A small network was shown many inputs. Here are its activations along a few directions, one row for each input.
In each table, some parts of the input vary, and every possible input appears once, in random order.
Descriptions start from the smaller parts, as in this example, which fits no table here: one of 4 places along a line, together with either a single point or one of 9 places along a line or (one of 2 separate values, together with one of 5 places around a ring).
Shared parts are said once, and a part with two or three values counts as separate values.

Other details of the inputs shift rows strongly along two fixed directions, in all tables alike. That doesn't count.

Rows:
r1: [  4   1  16  27 -10  -6   7  -3   7  -7  27   3]
r2: [  5  -4   6  -8  37  11  19  -5 -32  -1   3 -20]
r3: [ 23  12   3  15 -25  10 -21  -1  24   0   2  10]
r4: [ -2  -3 -45  -1  22 -25   6 -23   2 -15   3 -18]
r5: [19  2 23 22 -8 26 -8 18  2  3 12  9]
r6: [-19  -6  -3 -35  10   0  20   7 -30 -13  -1  -7]
r7: [-13   3   2  31 -16 -31  -8  -9  28  11  -7   8]
r8: [-12 -11  35  19  -3  -2  -8  11  10  10   8   7]
r9: [  3  11 -33 -15  18 -14  15 -16  -8 -13  -6 -15]
r10: [ 19  16  15 -13 -19  10  10  10   6  -3  30  19]
r11: [  4  -6 -39 -17  20 -16   6 -21   1  -7  12 -16]
r12: [ 16  -4  10  30  -3  -2 -15  -1  37   7   6   8]
r13: [-13 -11  -1 -48   9   6  18   6 -27  -3   5  -2]
r14: [  5 -11   8 -29   3  33  21  20 -41 -19  44  -7]
r15: [ -7 -24  61   5 -17  25  -4  36  -1   1  31  24]
r16: [ -3 -11  15  -2  11  23  28  14 -49 -19  32 -16]
r17: [ 15  25 -15  25 -22 -12  -8   0  25  -6   0   6]
r18: [-15 -26 -23 -22  16 -11 -11 -16   2  -2 -15 -12]
r19: [ 11 -13  16 -38   9  34  16   8 -36 -18  27  -2]
r20: [-15  -5 -23   9  31 -11  -6 -11 -10  16 -36 -23]
r21: [14  9 19 31  2 13 -5 10  1  6  6 -1]
r22: [-24 -13 -31 -13  14 -26   3 -10  -5  -9  -7 -12]
r23: [  4   9 -28   4  25 -20  18 -28  -6   0 -15 -24]
r24: [ 28  18   3  22  -1  -6 -11  -8  32  16 -18  10]
r25: [ -1   7  -1  27 -11  -7 -24   3  26  24 -33  12]
r26: [  6  18 -52 -19   7  17  -4 -26  -7 -13 -30 -12]
r27: [  1  16  14  21  -1 -19 -11  -5  24  26 -31   8]
r28: [ 15  -9  29   0 -20  19  -8  12  11 -12  38  15]
r29: [ 12   5   6  38   5 -15 -13 -11  32   9   3  -3]
r30: [ -3  -4  33  -4 -33  23 -16  24  -2   1   8  23]
r31: [ -4  20   4  20 -16 -29   0 -10  24  18 -25   7]
r32: [ -6 -10 -12 -15  29  -6   1 -10 -10  14 -36  -8]
r33: [ -2  13  -2   4 -31  -9 -15   9  24  14 -10  15]
r34: [-10 -18   1 -44  11  13   6   0 -27  -5  -8  -3]
r35: [-17   2 -16 -38  -3  34   5   1 -35 -17 -17   0]
r36: [ -9  13  -3  32 -18 -25  -9  -4  20  16 -25   2]
r37: [-17 -15 -30 -25  14 -21   2 -12   0   3  -5 -10]
r38: [-11   6  40   0 -39  16   3  41 -13 -11  28  24]
Each input here is: one of 2 separate values, together with either a single point or (one of 3 separate values, together with one of 6 places around a ring).
- The inputs of r27 and r2 match in every part but the choice among 2 separate values. If r13 is changed in the same way as r27 into r2, which row does it become? => r10
- Start at r30 and move only the place on the ring of 6, one step at a time. The first step leads to r25. Which rows follow, in order? => r20, r36, r38, r33
- Change only the choice among 2 separate values in r30. List by row number the other rows that result. => r3
- Change only the choice among 3 separate values in r5. List by row number the other rows that result. => r12, r24

Rows:
r39: [ -7  -5 -26  19  29 -16  -2 -19  -1  11 -31 -24]
r40: [ -3   6  22   7 -31  -6 -17  15  27   8   2  27]
r41: [ -2   1  32  15 -24  -5 -16   9  27  14  -2  24]
r42: [ -1  18  30   2 -42   7   3  22   3  -4  22  26]
r43: [  5   8  41  -2 -33  19  -2  32   1   3  18  29]
r44: [-16  -7  -2  -2  15  -7   5  -7 -10   6 -22 -10]
r45: [ -1 -21  27  -7  22  33  15  19 -41  -4  26 -10]
r46: [  7  10 -14 -29  -2  28   1  -3 -19 -14  -5   0]
r47: [  8 -10  -1  -4  28  11  13  -2 -24  -8  15 -20]
r48: [-17   4 -35  -7  15 -22   0 -14  -2   5 -37 -15]
r49: [  4  14  -5   9 -36 -19 -18  -4  40   7  -3  21]
r50: [ -2 -27  23  -8  19  17  14  12 -28 -16  38 -11]
r51: [ 15  21  10  43 -16 -19  -9  -5  31  10  -5   9]
r52: [ -4  -1  -6  -7  12   0  21  -1 -24 -14  17  -9]
r53: [  6   2  12  39 -11 -13 -24  -1  39  18  -7  11]
r54: [ -4  -3 -26  -4  24 -17  -4 -21   5  15 -36 -15]
r55: [ -4 -15  -8 -13  13   1  12  -3 -12 -16  24 -10]
r56: [  0   7 -45 -15   9 -17   0 -23   5   1 -23 -13]
r57: [  9   5 -42 -19  -1   1 -13 -20  13  -4 -28  -3]
r58: [  6  -7  11 -18  10  23  22  12 -30 -19  37  -5]
- Describe the family of inputs behind these rows. => either one of 2 separate values or (one of 3 separate values, together with one of 6 places around a ring)
- What sort of input is r53? => one of 3 separate values, together with one of 6 places around a ring
- Change only the place on the ring of 6 in r39. List by row number the other rows that result. => r42, r44, r48, r51, r52

Rows:
r59: [  9   0  22  32 -12  -7 -16  11  31   7  11  13]
r60: [-10 -19  -2 -20  19   3  32   5 -46 -21  32 -23]
r61: [ 15  13  28  35  -6  -2 -11   8  20  18   3  13]
r62: [-14  -7 -40   8  30 -41   2 -20   7   6 -26 -20]
r63: [ -1  -2  30  20 -18  -2 -18   7  30  10  -3  14]
r64: [ 17   6  10  31 -22  -4  -9   3  29   1  22  12]
r65: [ 15  17 -44   3  18  -6   3 -32  12  -3 -27 -17]
r66: [  3  24  11  -1 -33  -6  -8  13  24   6  -1  25]
r67: [-12  18  14  12 -37  -3 -10  12  15  10  -9  25]
r68: [  8  10 -40  16  30 -17   3 -29   9  10 -18 -28]
r69: [ -8 -23 -13 -45  27  23  10   5 -38 -17   8 -12]
r70: [ -4 -19  51  -9   8  28  13  18 -41  -3  17   1]
r71: [  1 -16 -16 -29  23  22  14  -7 -37 -28  23 -13]
r72: [-27 -22  45 -19   3  19  23  27 -38  -9  26   9]
r73: [ -5   2 -43  -1  17 -12  -8 -22  -2  13 -51 -21]
r74: [ 20  20  14   7 -26  10  -9  14  21   9 -11  22]
r75: [  0   3  14 -26  -8  17  20  13 -33 -27  34  -2]
r76: [ -7 -12 -55 -28  16 -30  -6 -36  15   9 -25 -16]
r77: [  0   8  15  14 -30   7 -24  11  22   8  -6  20]
- Describe the family of inputs behind these rows. => either a single point or (one of 3 separate values, together with one of 6 places around a ring)
- Change only the place on the ring of 6 in r64. List by row number the other rows that result. => r59, r63, r69, r71, r77
